A small network was shown many inputs. Here are its activations along a few directions, one row for each input.
In each table, some parts of the input vary, and every possible input appears once, in random order.
A made-up example of a description, with smaller parts first: values(2) and (point or ring(11) or (line(4) and ring(5))).
Shared parts are said once, and a part with two or three values counts as separate values.
(in the rows, 128 means zero)

Table:
x1: [126 102 138 117 190  94 151 136 137 132  63 141 133  56]
x2: [127 139 168 158  46 167 112  77 106 194 145 148 130 153]
x3: [183  95 124 149 125 109 156 139 150 121 128  70 107 151]
x4: [170 130 150 137 113 125 148 159 171 141 151  66 109 139]
x5: [ 68 168 109 122 128 152  98  79  85 132 132 198 151 118]
x6: [111 103 109 113 208 100 137 133 126  99  85 160 138  88]
x7: [ 84 132 124 116 133 124 127  36  69 116 100 193 152 116]
x8: [160  70 113 141 135 113 141 155 132  79 148  93 119 176]
x9: [ 99 130 152 122 116 118 140  48  74 164  86 179 139  97]
x10: [143 128 107 122 130 126 121 168 144  78 172  97 111 166]
x11: [160  73 155 133 119 109 157 145 137 119 127  70  91 158]
x12: [142 147  84 102 169 114 112 169 127  91 133 122 138 126]
x13: [108 153 147 142  45 172  85  96 112 174 171 167 134 149]
x14: [136 169 109 109 142 131 123 178 153 127 131 108 128 110]
x15: [139 149 125 129 117 139 115 185 170 125 165  78 114 148]
x16: [132 113 158 173  79 143 126  39  85 167 137 147 125 168]
x17: [173 118 123 118 160 105 165 126 129 117  87  89 129 113]
x18: [134 122 132 124 101 146 127 193 175 117 162  90 109 156]
x19: [121 105 131 162  91 138 109  47  73 135 159 172 129 177]
x20: [157  97 109 135 133 101 138 144 128  86 148  88 101 168]
x21: [159 153 128 108 143 120 144 160 149 154 101  94 129 105]
x22: [108 150 121 104 172 132 122 184 165 128  96 156 146  60]
x23: [114 142 151 124 174 113 146 160 166 161  79 133 133  61]
x24: [ 87 139  89 107 193 100 117 166 146  91 114 173 144  81]
x25: [153 111 158 144  88 124 151 169 171 149 147  69 102 147]
x26: [ 80 154 157 122 103 154 127  71 102 197  99 163 153  81]
x27: [ 79 182 139 116 101 168 105  90 106 151 118 192 161  91]
x28: [153 122  95 119 186 105 143 140 104 100 116 106 135 134]
x29: [134 110 108 124 117 128 125 177 155  70 168 103 111 175]
x30: [100 135 127 147  84 169  74  71  92 129 174 176 138 173]
- What do these inputs look like to the network? => ring(5) and (values(2) or line(4))
- Changing only the ring(5) part turns x13 into x30. The same change can be made to x15. Which row results? => x10
- Which other rows agree with x2 in the ring(5) part? List them by row number. => x4, x21, x23, x25, x26
- Which other rows does x13 become when the values(2) part takes its other values? List them by row number. => x27

Table:
x31: [123 113 181 170  84 149 141  41 104 182 114 167 138 140]
x32: [203  86 146 139 136 108 165 189 202 120 128  60 103 152]
x33: [182  52 117 146 140  91 158 198 177  88 150  65 103 178]
x34: [ 95  98 144 134  92 146 118 154 163  99 172 113 130 160]
x35: [120 117 159 140  78 160 134 159 172 127 141 112 103 128]
x36: [120 142 138 132 100 138 124  19  58 153 129 136 128 157]
x37: [137 145 167 139  80 145 129  29  85 182 101 141 124 125]
x38: [118 153 121 111  88 158 120 140 123  95 155  73 121 141]
x39: [ 94 177 131 109 167 133 107 145 133 185  91 192 167  35]
x40: [ 84 132  94  99 190 127 114 164 125  50  97 160 132  69]
x41: [175 115 127 100 227  81 160 204 189 119  59  90 118  48]
x42: [103 119 119 135  96 145 107 145 129  77 174  95 128 169]
x43: [ 83 172  77 106 194 123 106 137  98 118 122 217 166  90]
x44: [131 188 104 111  90 152  91 107 104 150 172 144 132 157]
x45: [135 188 135 127  79 160 106 125 121 191 143 141 132 129]
x46: [127 156 156 121  81 161 119 153 151 131 122  75 119 118]
x47: [207 109 104 111 148 109 148 180 140  92 139  28 102 161]
x48: [ 76 123 103 122 191 107 140  54  50 114  75 214 155  90]
x49: [188  75  97 137 152  89 139 185 149  71 154  49  97 192]
x50: [ 96 139 161 117 160 115 147  64  87 178  47 198 162  36]
x51: [207 115 131 120 132 104 162 188 170 124 110  29  92 140]
x52: [157  97  69  93 242  67 160 197 154  51  88 105 125  99]
x53: [100 134 127 152 100 146  94 121 139 156 185 173 147 174]
x54: [111 147 104 136  96 133  74 106 112 127 190 164 130 182]
x55: [118 108 128 165  97 125 127  29  57 125 151 168 123 172]
x56: [ 76 150 142 102 169 133 138 177 161 133  67 129 138  30]
x57: [118 150 151 144  85 155 114 128 147 192 166 167 140 142]
x58: [100  83 150 167  91 126 141  45  85 155 142 179 130 168]
- Changing only one part turns x42 into x55. The same change can be made to x38. Which row results? => x36
- What do these inputs look like to the network? => line(4) and (values(2) or ring(5))
- Which other rows does x44 become when the ring(5) part takes its other values? List them by row number. => x45, x53, x54, x57

Table:
x59: [129 111 111 133 139 125 116 149 134  93 149 109 123 156]
x60: [144  99 132 125 149 103 165 143 139 130  93 106 121 102]
x61: [120 148 108 113 140 132 123 178 152 114 132 125 136 105]
x62: [146 100 120 121 168 106 143 136 130  96 108 124 128 125]
x63: [145 110  96 102 198  95 150 141 121 106  93 131 129  99]
x64: [129 148 131 118 171 119 141 173 159 149  85 131 128  72]
x65: [154 132 150 134  67 138 124 137 165 146 164  74 106 168]
x66: [161 108 143 139 119 125 141 130 147 135 118  86 117 130]
x67: [137 114 127 123 188 101 169 148 138 136  76 116 122  78]
x68: [ 91 154 160 162  43 169  90   6  62 186 163 204 147 167]
x69: [170  81 132 152 110 120 137 119 134 100 161 100 100 193]
x70: [ 83 167 150 141  74 169  93  20  48 184 131 217 162 124]
x71: [165  96 151 150  91 115 151 123 150 141 135  75 104 183]
x72: [152 102 119 125 132 115 149 127 115  99 131  94 111 149]
x73: [ 56 170 143 126 125 153  97  33  50 176 100 237 165  69]
x74: [130 136 134 122 140 133 136 164 166 143 113 117 130 102]
x75: [147 150 134 122 104 141 131 157 160 147 122  93 112 130]
x76: [140 139 135 137  83 141 112 159 165 121 175 102 110 184]
x77: [146 111 106 142 100 122 128 142 124  95 184  98 114 196]
x78: [ 63 161 149 135  95 158  92  24  47 177 118 228 173  93]
x79: [108 158 111 107 171 126 120 182 149 117 116 133 132  81]
x80: [106 125 101 108 196 105 128 157 128  90 116 129 136 102]
x81: [123 115 106 123 160 114 131 156 129  76 134 125 137 121]
x82: [128 136 125 114 110 147 105 169 160 117 153 118 128 139]
- What do these inputs look like to the network? => line(4) and (point or ring(5))
- Changing only the line(4) part turns x80 into x81. The same change can be made to x79. Which row results? => x61
- Which other rows agree with x72 in the line(4) part? List them by row number. => x59, x66, x70, x75, x82
- Which other rows does x71 become when the ring(5) part takes its other values? List them by row number. => x65, x69, x76, x77
- A walk changes only the line(4) part. It starts at x68 and steps to x70. List the rest of the walk in order. => x78, x73
